These are the activations of a small neural network, seen along a few directions. Each row is one input.
Each table varies a few parts of the input and shows all the possible inputs, shuffled.
A made-up example of a description, with smaller parts first: one of 4 places along a line, together with either a single point or one of 9 places around a ring or (one of 3 separate values, together with one of 8 places around a ring).
Shared parts are said once, and a part with two or three values counts as separate values.
In the rows, 128 means zero.

Other details of the inputs shift rows strongly along three fixed directions, in all tables alike. That doesn't count.

A family of inputs:
row 1: [137 143 187 136 157 144 172 161 131 101 116  94]
row 2: [107 160 158 138 136 120 203 149 156 157 105 151]
row 3: [124 140 144 111 168 102 142 146 184 163 111  88]
row 4: [125 130 130 142 179  41 122 158 121 126 120 142]
row 5: [147 117 115 126 101 171  67  94  41  61 164 149]
row 6: [ 87 137 130  98 113 131 141 117 199 153 107 123]
row 7: [107  70 104 110 124  83  62  96 131 139 114 148]
row 8: [139 156 138 142 157  26 125 124 124 122 128 168]
row 9: [138 129 145 149 128  43 142 136 113 149 130 187]
row 10: [123 123 166 127 176 126 183 178 156 120 139 118]
row 11: [148 141 147 151 110 185 146 164 116 111 129  77]
row 12: [ 86 170 157 109 148 105 184 153 185 127 117 123]
row 13: [114 138 155 142 117 197 172 140 127  90 122 146]
row 14: [150 113 172 157 136 169 171 141 107 111 127  91]
row 15: [130 137 109  82 138 147 117  93 182 170 151 112]
row 16: [157 126 143 152 141 184 159 129 116  96 161  90]
row 17: [133 112 127 125 150 115 141 122 177 187 119  84]
row 18: [145 128 148 138  86 214 125 124 101 100 127  62]
row 19: [165 141 145 125 113 227 126  85  93  90 157  94]
row 20: [136 128 157 164 146  51 125 172  92 112  99 144]
row 21: [136 112 102  89 113 178 101  79 184 178 143 121]
row 22: [114 133  95 152 118 161  93 140  45  50 149 155]
row 23: [116 149 149 111 137 120 168 114 168 193 110 148]
row 24: [150 115 109 112  94 172 106  45 157 173 143  76]
row 25: [132 131  95 164  91 164  83  96  42  78 125 133]
row 26: [109 148  80 101 131 173 105  71 172 161 126  78]
row 27: [ 99 124  77  86 120 108  38  58 112 139 129 146]
row 28: [112 146 123 138 158  59 121 159 135 139 112 211]
row 29: [105 108 104 106 146  62  70 141 135 136 122 133]
row 30: [133  96  81 117 111  86  59  92 139 149 144 167]
row 31: [113 165 114 120 162  43  93 103 125 141 106 167]
row 32: [103 143  98  90 102 180  97  58 161 141 125  58]
row 33: [142 128 142 170 151  57 123 188  96 119 109 142]
row 34: [101  87  99  96 137  71  58  91 121 131 126 130]
row 35: [146 143 125 108 120 138 127  72 169 185 126 104]
row 36: [120 124 151 108  94 226 122 130 109  72 144  75]
row 37: [144 168 169 153 145 154 186 139 123 127 117 134]
row 38: [155  98 145 160 115 186 169 142 110 127 159 114]
row 39: [131 169 145 162 132 149 185 171 136 121 122 105]
row 40: [128 124 160 136 109 192 150 185 136  92 130 117]
row 41: [124  83 119 108 128 139 126 111 170 198 128  94]
row 42: [ 91 133 102 121  99  63  99 117 122 155 106 153]
row 43: [127 109 189 135 139 156 171 176 147 105 113 128]
row 44: [150 144 161 136 150 149 185 159 143 106 165 132]
row 45: [100 154 149 132 137 124 183 181 185 131 115 145]
row 46: [ 99  98 105  93 128  74  52 106 125 130 116 124]
row 47: [150 144 109 170 125 136 101 135  52  99 133 159]
row 48: [100 132 148 129 126  45 113 178 138 111  96 177]
row 49: [127 140 178 129 179 102 184 147 159 131 115 106]
row 50: [155 126  92 108 104 186  97  63 154 182 146  83]
row 51: [110 156 142  94 134 113 127 117 184 151 106  78]
row 52: [ 97 132  86 128 106  70  96 134 126 163 115 151]
row 53: [114 148 146 148 138 173 184 169 149 110 123 154]
row 54: [153 166 157 139 168 105 186 147 169 140 144 125]
row 55: [ 90 163 128 139 155  53 135 154 109  94 113 186]
row 56: [141  98  68 110  85 135  46  68  96 171 149 142]
row 57: [129 140  86  91 127 201  86  55 154 163 139  77]
row 58: [147 122 143 150 116 124 106 134  67  76 139 197]
row 59: [131 129 176 138  97 176 166 168 112 113 122 107]
row 60: [104 140  82 127 101  74  71  90 121 145 105 121]
row 61: [147  97  97 106  89 182 108  68 156 192 158  96]
row 62: [148 142 175 151 157 138 189 136 135 102 141 108]
row 63: [170 140 128 131 118 232 123 100  96  96 167  91]
row 64: [117 138 104  88 117 157  90  99 177 159 124  54]
row 65: [126 114  91  97  99 203 101  69 145 193 137 105]
row 66: [164 116 140 169 125 180 164 134 114 118 153  92]
row 67: [123  78  79 125 120  83  64  99 140 145 139 155]
row 68: [123 130 103 167 105 141 118 148  54 100 131 170]
row 69: [153 122 138 154 101 129 113 125  46 104 144 179]
row 70: [147 109  67  20 123 118 208 138 166 149  60 124]
row 71: [114  87  81 101 115  89  51  63 123 129 146 126]
row 72: [128 119 166 131 149 107 176 182 172 179 111 118]
row 73: [139 159 130 166 129 187 173 146 115 114 128 112]
row 74: [118 133 130 143 119 120  97 185  68  55 140 142]
row 75: [134 131 157 137 167 122 191 166 163 119 154 126]
row 76: [122 111 160 149 138  44 129 177 101 133 101 166]
row 77: [119 159 120 161 135 113 113 128  59  63 121 155]
row 78: [141  65 127 155  94 160  84 116  28  87 141 133]
row 79: [132 121 118 153 138  31 112 112 127 151 118 146]
row 80: [137 100 111 150  71 169  72 153  41  89 139 123]
row 81: [172 139 149 166 123 174 173 138 116 121 157 109]
row 82: [106 140 106 146 114 133 100 158  66  55 146 146]
row 83: [132 118 143 103 126 126 145  95 201 169 132 136]
row 84: [127 163 133 143 126 193 155 142 117  87 140  86]
row 85: [155 113  50  19 129 114 220 164 177 150  62 126]
row 86: [126 117 169 132 153 104 189 142 195 146 125 145]
row 87: [103 127 107 110 130  74  77  98 134 149 106 191]
row 88: [114 107 147 109 149 114 142 162 202 167 108 122]
row 89: [146 125 139 148 123 108 111 131  61  59 160 170]
row 90: [128 112 152 128 135  98 175 118 179 186 126 125]
row 91: [106 162 118 126 174  49 120 157 125 129 125 189]
row 92: [135  79 132 163 133 125 103 169  67  71 138 168]
Each input here is: one of 2 separate values, together with either a single point or (one of 5 places around a ring, together with one of 9 places around a ring).
Q: Changing only the choice among 2 separate values turns row 70 into row 85. The same change can be made to row 48. Which row results?
A: row 40
Q: Changing only the choice among 2 separate values turns row 88 into row 43. The same change can be made to row 84. Which row results?
A: row 32
Q: Changing only the choice among 2 separate values turns row 18 into row 11. The same change can be made to row 89. Which row results?
A: row 44
Q: Start at row 65 and move only the place on the ring of 5, one step at a time. The first step leads to row 47. Which rows follow, in order?
A: row 57, row 91, row 28
Q: Start at row 2 and move only the place on the ring of 9, one step at a time. The first step leads to row 42. Which rows follow, in order?
A: row 59, row 76, row 78, row 90, row 9, row 69, row 23
Q: Start at row 72 and move only the place on the ring of 9, one step at a time. The first step leads to row 80. Which rows follow, in order?
A: row 52, row 68, row 65, row 56, row 61, row 38, row 41

A family of inputs:
row 93: [127 141 139 119 138 162 145 110 176 161 139  93]
row 94: [137 116 136 116 125 172 150 115 167 156 138  92]
row 95: [117 141 123 137 142  88 113 116 138 143 128 140]
row 96: [118 134 115 133 138  91 101 113 135 145 130 137]
row 97: [124 133 166 127 120 211 188 174 122  81 125  97]
row 98: [127 140 129 131 135  99 111 120 133 138 130 133]
row 99: [135 113 117 127 119 113 103 120 116 133 129 131]
row 100: [134 116 121 129 127 104 113 128 125 138 130 134]
row 101: [126 136 156 144 145  93 158 178 114  98 125 186]
row 102: [125 131 114 125 120 112  90  98 126 137 132 126]
row 103: [121 132 114 129 124 108  97 100 125 139 129 131]
row 104: [122 139 134 116 128 167 139  92 173 160 134  92]
row 105: [132 144 149 119 138 171 156 117 174 157 139  90]
row 106: [138 138 121 147 115 141 147 178  47  54 126 169]
row 107: [122 133 114 126 124 101  96  97 131 143 129 130]
row 108: [128 118 124 135 118 141 120 163  61  53 125 143]
row 109: [139 117 142 113 120 179 150 112 159 153 133  91]
row 110: [134 138 152 128 114 221 186 171 122  88 120 103]
row 111: [125 104  99 121 114 116  86  98 117 144 126 131]
row 112: [126 105 100 118 112 118  85  96 117 147 126 129]
row 113: [130 104 102 117 110 122  84  96 115 144 128 126]
row 114: [125 113 114 130 129  94 110 119 131 144 125 140]
row 115: [139 123 112 136 120 142 121 157  50  47 123 152]
row 116: [119 164 181 149 195   6 222 205 199 168 103 176]
Q: Describe the family of inputs behind these rows.
A: either a single point or one of 5 places around a ring or (one of 2 separate values, together with one of 9 places around a ring)
Q: Which other rows does row 116 become when the place on the ring of 9 takes its other values? List them by row number.
A: row 94, row 99, row 100, row 109, row 111, row 112, row 113, row 114
Q: Which other rows does row 95 become when the choice among 2 separate values takes its other values? List them by row number.
A: row 114
